Here are a small network's activations along a few directions, averaged over the inputs that share one value of a field.
Values that are neighbours, or in one group, have similar rows; names and order tell nothing.
(in the rows, 500 means zero)
Strong random noise was added to every row along 7 fixed directions; ignore it. To show where, here is one row again and again, with new noise each time:
[219 808 603 786 545 543 678 456 472 852 302 451 517 510 868 385 364 622
 487 639 511 341]
[475 415 552 690 532 439 450 719 530 672 629 864 692 735 522 512 734 293
 317 779 551 398]
[570 443 402 303 539 941 629 479 962 215 692 314 486 359 440 163 709 618
 297 895 457 303]
[657 424 270 277 505 562 796 468 654 411 335 218 513 489 461 431 298 306
 594 473 528 663]
[514 437 428 504 468 447 518 780 524 294 348 414 373 460 490 449 418 767
 658 458 479 502]
[519 412 459 444 600 415 414 312 329 442 804 481 740 458 483 613 582 488
 680 469 537 391]
[484 680 547 479 510 629 621 327 607 459 393 363 272 336 640 358 388 703
 460 671 398 431]
[360 659 648 580 319 317 658 734 358 843 268 594 300 520 811 707 309 729
 438 625 465 650]
[618 555 403 460 517 525 635 498 623 268 172 312 205 404 482 321 264 607
 611 470 411 559]


Values of MIF:
valan: [517 439 453 592 542 543 303 616 645 381 417 624 414 470 401 404 465 580
 398 497 421 452]
nivis: [676 438 452 572 578 493 481 403 555 424 417 583 434 573 379 385 451 287
 549 483 436 509]
ranok: [519 269 437 389 374 293 307 878 311 517 654 615 554 544 476 848 563 709
 572 454 484 625]
tezi: [472 662 382 472 604 744 555 287 744 451 385 247 606 493 411 271 413 273
 407 359 554 424]
monut: [568 478 539 543 568 678 470 311 605 325 560 474 383 515 356 210 714 469
 473 535 475 367]
vuk: [328 486 440 590 449 402 387 736 496 636 537 661 743 646 527 642 537 484
 369 441 584 532]
rinu: [610 408 503 214 419 730 505 286 714 254 806 299 640 342 245 402 696 377
 426 452 571 559]
tus: [323 501 605 365 380 711 698 582 441 891 679 417 671 472 767 635 603 576
 445 636 561 493]
dun: [488 384 513 670 563 499 408 850 489 202 260 533 402 608 250 318 585 436
 650 252 556 483]
bati: [458 479 574 189 265 536 489 573 517 521 703 364 410 352 493 760 593 782
 307 419 557 682]
The values of MIF form a ring.
What is the length, in steps, of the shortest route from dun to nivis?
> 3
A walk along MIF starts at tezi and steps to its neighbour bati. Put valan, ranok, vuk, tus in the order it reaches them.
> tus, ranok, valan, vuk

Values of FURE:
vuke: [530 430 543 801 584 389 353 654 359 300 317 585 385 569 457 279 566 623
 747 392 490 359]
poba: [388 662 540 605 691 578 431  95 373 690 701 390 824 463 541 480 507 347
 510 345 577 294]
lag: [664 319 425 301 447 340 527 534 436 558 626 572 568 559 526 823 389 372
 504 482 533 680]
renov: [519 504 562 409 477 356 685 397 320 902 480 597 596 629 694 697 403 199
 481 608 520 689]
pim: [621 464 435 231 464 499 587 248 403 513 632 301 485 339 555 626 365 535
 635 531 454 597]
nub: [564 491 582 555 410 344 463 591 426 475 305 654 312 547 418 574 503 396
 433 373 499 661]
fifi: [535 497 566 753 561 155 276 453 239 502 486 818 423 593 475 653 467 464
 633 481 384 488]
kepem: [642 548 458 272 439 594 555 402 655 431 411 473 255 369 518 566 316 544
 315 587 397 682]
mufo: [257 659 572 600 474 477 521 587 516 791 462 543 507 500 690 570 391 622
 404 495 474 485]
mele: [265 552 643 388 399 489 416 485 304 621 870 472 693 353 591 767 676 857
 477 480 603 420]
kuvi: [385 474 472 628 516 367 385 694 391 514 485 508 562 477 578 618 389 693
 634 384 491 438]
dov: [468 495 514 390 503 608 387 358 390 143 667 242 488 280 355 395 616 754
 798 274 518 365]
kis: [512 308 503 434 489 505 393 613 476 335 776 567 600 491 442 510 762 657
 662 598 554 373]
lonu: [427 479 477 730 580 423 198 583 443 337 590 591 648 594 360 460 643 624
 542 363 485 322]
dekis: [810 531 623 400 506 529 425 214 612 232 447 701 108 476 189 367 638 285
 236 642 364 603]
The values of FURE form a line.
A walk along FURE starts at dov and steps to its neighbour dekis. Put poba, renov, mufo, mele, kis in the order it reaches them.
> mele, poba, mufo, renov, kis
Which values are neighbours of lag? Give them in the order they are listed.
> fifi, kuvi
What is the length, in steps, of the shortest route from nub to pim?
> 9

Values of GOFO:
soret: [513 425 324 527 579 701 608 609 674 368 452 299 607 509 521 238 516 581
 613 513 503 360]
kiruk: [586 438 667 303 461 418 346 290 321 392 803 550 429 361 366 666 676 563
 456 467 470 534]
fuvef: [455 489 315 530 635 643 726 352 627 726 459 306 776 580 603 352 398 175
 531 556 553 439]
nevit: [581 561 592 487 546 535 258 187 486 441 731 721 487 415 434 566 608 544
 329 664 359 359]
lona: [459 455 331 364 350 420 636 823 531 504 265 370 382 493 625 636 251 639
 557 412 492 709]
pesob: [681 444 539 416 491 639 562 605 752 287 438 551 184 505 395 296 584 490
 385 769 397 514]
lidut: [501 448 493 743 559 335 341 758 446 465 364 663 475 632 536 489 444 577
 554 459 462 474]
fefi: [469 459 486 265 308 552 531 672 601 575 643 491 551 431 583 724 548 680
 316 605 522 600]
labe: [495 535 515 563 486 580 556 714 717 698 470 706 615 682 477 473 581 264
 176 682 572 533]
ludof: [581 265 420 442 498 417 633 696 437 543 456 534 623 630 425 537 557 309
 655 453 592 643]
bezis: [519 431 514 125 359 579 677 410 442 438 624 188 481 342 453 673 493 571
 567 421 583 675]
leb: [671 436 546 433 466 463 502 306 439 373 644 583 402 400 444 579 533 474
 524 610 437 501]
dosid: [228 610 496 531 429 533 731 502 459 892 426 251 735 557 713 518 437 437
 532 358 642 559]
pes: [341 599 441 588 493 547 534 586 552 557 426 383 614 537 512 436 444 549
 533 392 574 476]
ruvus: [398 543 463 564 605 486 415 398 385 475 631 437 740 506 446 482 544 400
 623 309 628 398]
The values of GOFO form a line.
A walk along GOFO starts at ludof and steps to its neighbour pesob. Put lona, lidut, fefi, labe, leb in the order it reaches them.
> leb, lidut, lona, fefi, labe
Which values are neighbours of kiruk? Give them in the order they are listed.
> bezis, dosid
What is the length, in steps, of the shortest route from fuvef to pes?
> 6
